[[0.4, -0.9, -1.9, -1.0, -1.2],
 [2.1, 0.4, 1.1, -1.0, 0.3]] | 0.4, 0.3

[-17.28, 10.97, -5.64, 11.47, -15.71, 4.43, -17.99] | -17.28, -17.99

[0.09, -0.02, -0.13, 0.10] | 0.09, 0.10

[[157.57, 145.26, -165.80, -172.94, -170.83, -170.36, -158.68],
 [-155.09, 149.93, 140.30, 134.20, 150.63, 144.70, -176.40]] | 157.57, -176.40

[[-1.0, 0.2, 0.0, 0.6, 1.8, -0.1, -1.4],
 [-1.4, 2.2, 1.2, 1.4, 0.6, 1.9, -1.5],
 [1.7, 1.6, 0.3, -0.6, -0.5, 0.5, 1.5]] | -1.0, 1.5

[-189.56, -183.70, 158.40, 136.62, -165.89, -31.23] | -189.56, -31.23

[[-0.159, 0.967, 1.043, 1.106],
 [-1.597, 0.860, -0.409, 2.094],
 [0.606, 0.717, 0.706, 0.750]] | -0.159, 0.750

[[-1.01, -0.23, 1.29, -1.27, 1.00, -0.24],
 [0.79, -1.36, 0.13, 0.30, 0.90, 1.37],
 [0.69, -1.20, 0.21, 0.23, 0.86, 1.20]] | -1.01, 1.20

[4.18, 8.03, 3.02, -7.61, -11.17, 13.96, -0.71] | 4.18, -0.71

[0.12, 15.37, -0.83, -10.65, 10.48, 9.38, 4.61] | 0.12, 4.61
---
[13, 34, -11, 30, -15, -33] ans = -15

[[-25, 25, 15, 25],
 [-28, 27, 20, 28]] ans = 20

[21, 33, 28, -12, 10, -19] ans = 10

[3, 32, 26, -1, -20] ans = -1

[20, 22, -28, -9, 10, 11] ans = 10

[-35, -27, -23, 17] ans = -23

[-30, -1, 4, 5, -34] ans = 5

[6, -8, 34, 19, -18, -4, 25] ans = -4

[-17, -15, 35, -20, 20] ans = -20

[5, -21, 18, -19, 27, -31, 19] ans = -31
---
[-7 -3 -1 6 28] value -3

[10 -17 17 -16 14 -32] value 17

[29 -5 8 -18 19 -7] value 8

[-27 -33 30 -16] value -27

[-23 4 3 4 39 -4 -2] value 4

[-34 -15 -14 10 -12 33 9] value 10

[36 -1 13 19 15 29] value 13

[2 31 -11 20] value 2

[7 0 35 15 -2] value 0

[36 13 -10 14]
[24 11 -7 2]
[21 17 7 0] value 21
---
[3 -28 4 -4]
[19 -20 14 -30]
[-10 34 31 11] -> 3, 11

[2 8 21 -21 -31]
[7 -1 14 -33 -11] -> 2, -11

[-26 -28 -30 -25 0]
[-7 -9 -8 -6 -2]
[-19 -23 -25 -18 0] -> -26, 0

[0 3 -24 36 -7 -4]
[18 -13 -2 36 13 0]
[-1 -7 13 36 -18 -13] -> 0, -13

[15 -3 -4 -36 -12] -> 15, -12

[-19 -30 -7 37 -6 -11 -24] -> -19, -24

[5 -28 14 -33]
[-7 18 -14 23]
[-8 20 -16 27] -> 5, 27
---
[[ -6.46  13.22  -3.25  -7.57 -11.13 -13.21]
 [-11.68  -9.15   7.23  -7.57  -8.21 -13.21]
 [ -6.46  -5.99  -8.08  -7.57 -10.02 -13.40]] -> -8.08

[ 1.379  0.835 -1.303 -1.433] -> -1.303

[[-16.1  -5.4  -7.2 -14.3  -8.4]
 [  4.6 -13.4  -6.8  12.1 -14.2]] -> -6.8

[  98.3  -55.8 -180.7   35.8 -153.9] -> -180.7

[[ 10.7  10.0   2.3 -15.8  10.9 -15.0]
 [ 14.7  14.4  -0.4 -20.4  15.6 -14.2]
 [ 13.4  13.4  -0.8 -20.0  14.1 -13.7]] -> -0.8

[[ 0.095  0.131  0.003 -0.106  0.112  0.005]
 [-0.073 -0.020  0.110  0.177 -0.043 -0.140]] -> 0.110

[ -52.41 -184.85  125.36   49.67 -142.88] -> 125.36

[ 161.720  -44.038  -72.635 -192.567 -157.410  -56.290] -> -72.635

[[-0.3 -2.1  1.1 -0.1 -1.6]
 [-0.5 -0.2 -0.3  0.4  0.0]
 [ 0.0  1.6 -1.1 -0.2  1.1]] -> -1.1

[ 110.86 -146.90   30.79 -124.06  -68.01  -26.33  -14.80] -> 30.79
---
Input: [ -6  -2  -8   1 -17  34  -3]
Output: -8
Input: [ 35 -27 -14  -8  -2 -14]
Output: -14
Input: [23 22 33  1 -5 19 -2]
Output: 33
Input: [-32 -18   4 -13  17  -7   1]
Output: 4
Input: [ 11   3  35   2 -18  23]
Output: 35
Input: [-28 -31   5  30 -35  39]
Output: 5
Input: [ -3  -9  24  18 -30  39  28]
Output: 24
